Each row below holds a small network's activations on one input, seen along a few directions.
Each table varies a few parts of the input and shows all the possible inputs, shuffled.
A made-up example of a description, with smaller parts first: line(4) and (point or ring(9) or (values(3) and ring(8))).
Shared parts are said once, and a part with two or three values counts as separate values.

Other details of the inputs vary at random and push rows far along three fixed directions, the same in every table; ignore that.

Table:
R1: 2 -2 -4 18 14 17 10 7 9 -19 3 7
R2: 3 22 3 -45 -10 -39 -20 9 -41 51 -38 -30
R3: -18 4 -1 16 -17 -16 6 0 0 -16 25 -5
R4: 31 20 13 -13 19 36 0 24 5 -35 -8 -18
R5: -13 -23 -19 8 3 -10 4 -8 4 50 -28 32
R6: 2 24 6 -13 -2 -17 -2 18 -24 0 -1 -30
R7: 6 -4 -10 -13 11 -7 -5 -1 -6 44 -38 11
R8: 5 -16 5 -1 3 21 1 -14 11 -27 24 12
R9: -12 -1 -14 24 0 -12 4 5 4 28 -13 17
R10: 16 -17 1 -2 15 35 3 -5 19 -15 -8 25
R11: -21 -17 14 4 -27 -16 -1 -24 4 -20 45 -5
R12: -15 -7 7 -7 -12 -20 -6 -16 -7 13 5 -5
R13: 1 27 9 -8 -10 -13 -9 14 -17 2 -3 -26
R14: 12 -1 7 -24 16 15 1 -3 0 -11 -10 -8
R15: -17 -16 -1 0 -7 -14 2 -18 -7 12 8 5
R16: 8 -7 -7 27 9 19 7 3 21 -17 3 18
R17: 24 6 9 -32 20 15 3 2 -3 -7 -16 -14
R18: -7 -9 -14 27 9 13 12 3 17 -11 -1 21
R19: -17 -3 -6 28 -13 -5 7 -3 2 -9 22 10
R20: 8 -2 -4 18 15 16 13 7 10 -18 6 8
R21: -2 30 5 -22 -11 -30 -9 26 -31 23 -18 -38
R22: -5 17 6 1 -12 -16 -7 5 -11 -4 8 -28
R23: -1 21 4 -4 -9 -5 1 10 -10 -14 8 -22
R24: -12 0 -6 29 -18 -4 -2 -4 7 -8 17 9
R25: 12 -3 9 -17 11 9 -5 -3 3 -4 -10 6
R26: -8 -8 -5 28 -10 12 2 3 19 -23 27 13
R27: -14 12 -3 8 -15 -27 -5 9 -12 16 -2 -6
R28: -10 -5 -26 28 3 -10 3 7 5 42 -29 28
R29: 25 10 2 -38 29 14 1 9 -8 14 -37 -10
R30: 28 -8 0 -17 29 46 2 2 19 -27 -12 19
R31: -20 -1 2 27 -27 -19 -3 -8 4 -19 37 -4
R32: -8 17 9 0 -10 -17 -5 7 -11 -3 8 -27
R33: -14 -25 -20 16 4 -10 3 -14 9 49 -26 44
R34: -16 -5 -30 26 5 -12 11 8 4 40 -28 29
R35: -6 -29 -7 19 3 18 8 -21 18 -10 12 40
R36: -16 -11 9 -3 -27 -12 -7 -19 0 -10 37 -8
R37: 11 -8 0 -13 16 10 2 -1 -1 1 -12 12
R38: 11 -16 -1 1 9 13 1 -12 13 -1 -4 16
R39: -16 5 0 21 -28 -14 -8 -3 1 -15 37 -10
R40: -9 14 7 0 -11 -14 -2 10 -11 -4 8 -29
R41: 33 14 17 -42 25 13 -6 10 -10 3 -29 -22
R42: 7 10 22 -30 -7 -8 -12 -9 -14 -12 11 -38
R43: 25 3 11 -30 23 16 3 2 -7 -7 -11 -14
R44: 49 8 17 -34 31 53 -10 8 12 -43 -9 -10
R45: -5 21 11 -2 -19 -14 -10 8 -11 -14 25 -30
R46: 17 -14 3 -1 17 32 0 -8 19 -15 -9 27
R47: -6 -16 -7 3 -2 7 4 -15 8 1 -1 24
R48: 1 8 -18 6 17 -6 7 19 -10 37 -34 9
R49: -8 -9 14 -1 -19 -2 -8 -22 6 -24 41 -5
R50: -24 -10 -11 -4 -18 -33 -1 -12 -12 34 -7 11
R51: 0 4 -15 10 7 -2 10 12 1 13 -18 8
R52: -3 -1 25 -21 -10 -3 -4 -13 -5 -25 29 -33
R53: 1 8 -16 5 12 -5 3 22 -5 39 -39 7
R54: 2 -20 -2 1 6 9 5 -10 12 7 -5 18
R55: 8 0 1 18 11 15 7 6 16 -16 3 8
R56: 7 -4 -9 17 13 15 9 13 13 1 -14 15
R57: -22 -8 -4 -5 -15 -34 1 -17 -18 36 5 -4
R58: 7 2 -2 14 6 21 4 9 9 -30 19 4
R59: -28 1 -4 26 -33 -20 2 -8 3 -18 46 -5
R60: 12 15 19 -33 -9 -5 -15 -5 -17 -5 2 -31
Description of these inputs: values(2) and line(5) and line(6).
Q: The inputs of R52 and R40 match in every part but the values(2) part. If R14 is changed in the same way as R52 into R40, which row does it become?
A: R18
Q: The inputs of R31 and R2 match in every part but the values(2) part. If R21 is changed in the same way as R31 into R2, which row does it become?
A: R11
Q: Change only the line(5) part in R10. List by row number the other rows that result.
A: R35, R46, R47, R60
Q: Change only the values(2) part in R42. List by row number the other rows that result.
A: R22
Q: Change only the values(2) part in R44. List by row number the other rows that result.
A: R39
Q: Change only the line(5) part in R54. List by row number the other rows that result.
A: R17, R38, R41, R43

Table:
R61: -15 19 -2 2 -24 -34 -11 5 -20 25 -4 -16
R62: -17 -23 -10 22 3 -2 14 -12 11 4 4 31
R63: -20 -6 3 3 -14 -16 5 -15 -3 -7 22 -8
R64: 19 -2 -6 0 29 25 12 12 6 -5 -15 13
R65: 26 -2 1 -16 25 26 -1 6 10 2 -26 7
R66: 7 12 19 0 -5 9 2 2 10 -44 32 -28
R67: 5 -10 -5 5 3 4 -5 -9 6 15 -13 21
R68: -2 -8 12 1 -14 -3 -8 -15 6 -16 26 -6
R69: 9 23 -1 -28 -3 -14 -14 20 -29 23 -21 -25
R70: -14 -12 -12 34 1 -8 12 -2 11 9 1 20
R71: 14 9 0 2 11 15 -6 16 6 -8 -14 0
R72: 14 2 -8 2 11 20 -1 7 4 -5 -11 18
R73: 14 1 5 -15 20 5 3 3 -3 14 -19 -4
R74: -14 -9 -11 28 -9 -4 2 1 12 10 0 20
R75: 10 12 16 -13 -3 12 -1 4 -4 -33 26 -24
R76: -5 -7 9 -2 -12 -4 -4 -13 3 -2 16 -6
R77: -3 14 -7 -15 -7 -19 -3 11 -20 24 -10 -13
R78: 7 1 22 -12 -4 16 -5 -7 5 -52 34 -19
R79: -16 -2 0 0 -18 -19 -4 -11 -9 5 8 3
R80: 20 3 -9 -6 27 27 8 13 4 -4 -21 8
R81: -22 1 0 -8 -22 -27 -5 -5 -17 19 1 -9
R82: 7 21 0 -11 8 -9 -1 18 -15 16 -25 -24
R83: -12 -16 -6 12 -3 -7 3 -17 7 15 4 12
R84: -11 -22 -12 17 0 7 9 -11 18 -4 3 32
Q: The inputs of R76 and R81 match in every part but one. If R65 is changed in the same way as R76 into R81, which row does it become?
A: R84
Q: Describe the family of inputs behind these rows.
A: line(4) and line(6)
Q: Change only the line(6) part in R74. List by row number the other rows that result.
A: R61, R66, R70, R71, R82
Q: Start at R61 and move only the line(4) part, one step at a time. The first step leads to R72. Which rows follow, in order?
A: R79, R67

Table:
R85: -31 -20 -3 5 -16 -27 -1 -6 -12 29 -5 19
R86: -2 -8 -22 -7 9 3 13 9 0 25 -19 17
R87: 3 -3 0 22 8 22 8 -2 20 -24 18 -5
R88: -7 9 19 -36 -23 -5 -13 -14 -6 -27 18 -34
R89: -14 -24 -12 16 -11 -12 -4 -15 -5 32 9 29
R90: 6 -16 19 9 15 16 2 -9 18 -19 9 8
R91: 13 19 -15 -9 11 4 -5 14 -21 23 -26 -9
R92: 3 -21 9 12 6 17 2 -8 20 -5 17 9
R93: 7 -6 4 7 19 8 14 -7 19 -13 1 4
R94: 41 20 9 -12 38 30 -5 32 12 -9 -46 -3
R95: -18 7 3 17 -16 -16 4 -14 -11 -14 25 -5
R96: 20 12 -1 -10 22 25 -3 31 5 -14 -34 13
R97: -32 -9 -19 24 -8 -17 6 0 -3 10 -6 19
R98: 11 -12 11 -2 2 24 -4 -21 30 -25 2 2
R99: -15 -7 -23 15 -3 2 8 10 -2 17 -12 16
R100: 6 23 12 -6 -21 -6 -14 4 -11 -18 31 -25
R101: 6 26 18 -11 -19 -15 -13 14 -9 -6 19 -46
R102: -18 -9 -2 36 -4 -7 11 -11 13 -7 9 7
R103: 7 -18 12 7 8 13 -1 -14 6 -21 17 18
R104: -2 18 -4 1 -13 -27 -13 8 -20 22 -14 1
R105: 5 17 11 -21 -2 -21 2 -7 -22 -7 12 -27
R106: 9 -6 -17 2 12 9 10 -5 2 13 -3 19
R107: -14 -7 0 -5 -27 -17 -15 -33 0 2 17 -1
R108: 4 19 -8 -16 -9 -10 -10 31 -17 22 -23 -12
R109: 9 17 1 -25 5 -16 3 9 -14 28 -12 -34
R110: -6 -7 -15 -5 12 -6 14 6 -2 17 -27 21
R111: 8 -16 14 -10 6 27 1 2 8 -30 23 -1
Q: Describe the family of inputs behind these rows.
A: values(3) and (point or (values(2) and line(4)))
Q: The inputs of R95 and R102 match in every part but the values(3) part. If R103 is changed in the same way as R95 into R102, which row does it become?
A: R90
Q: Change only the values(2) part in R87. List by row number the other rows that result.
A: R102
Q: Change only the values(3) part in R91. List by row number the other rows that result.
A: R87, R99
Q: Change only the values(3) part in R92. List by row number the other rows that result.
A: R89, R111
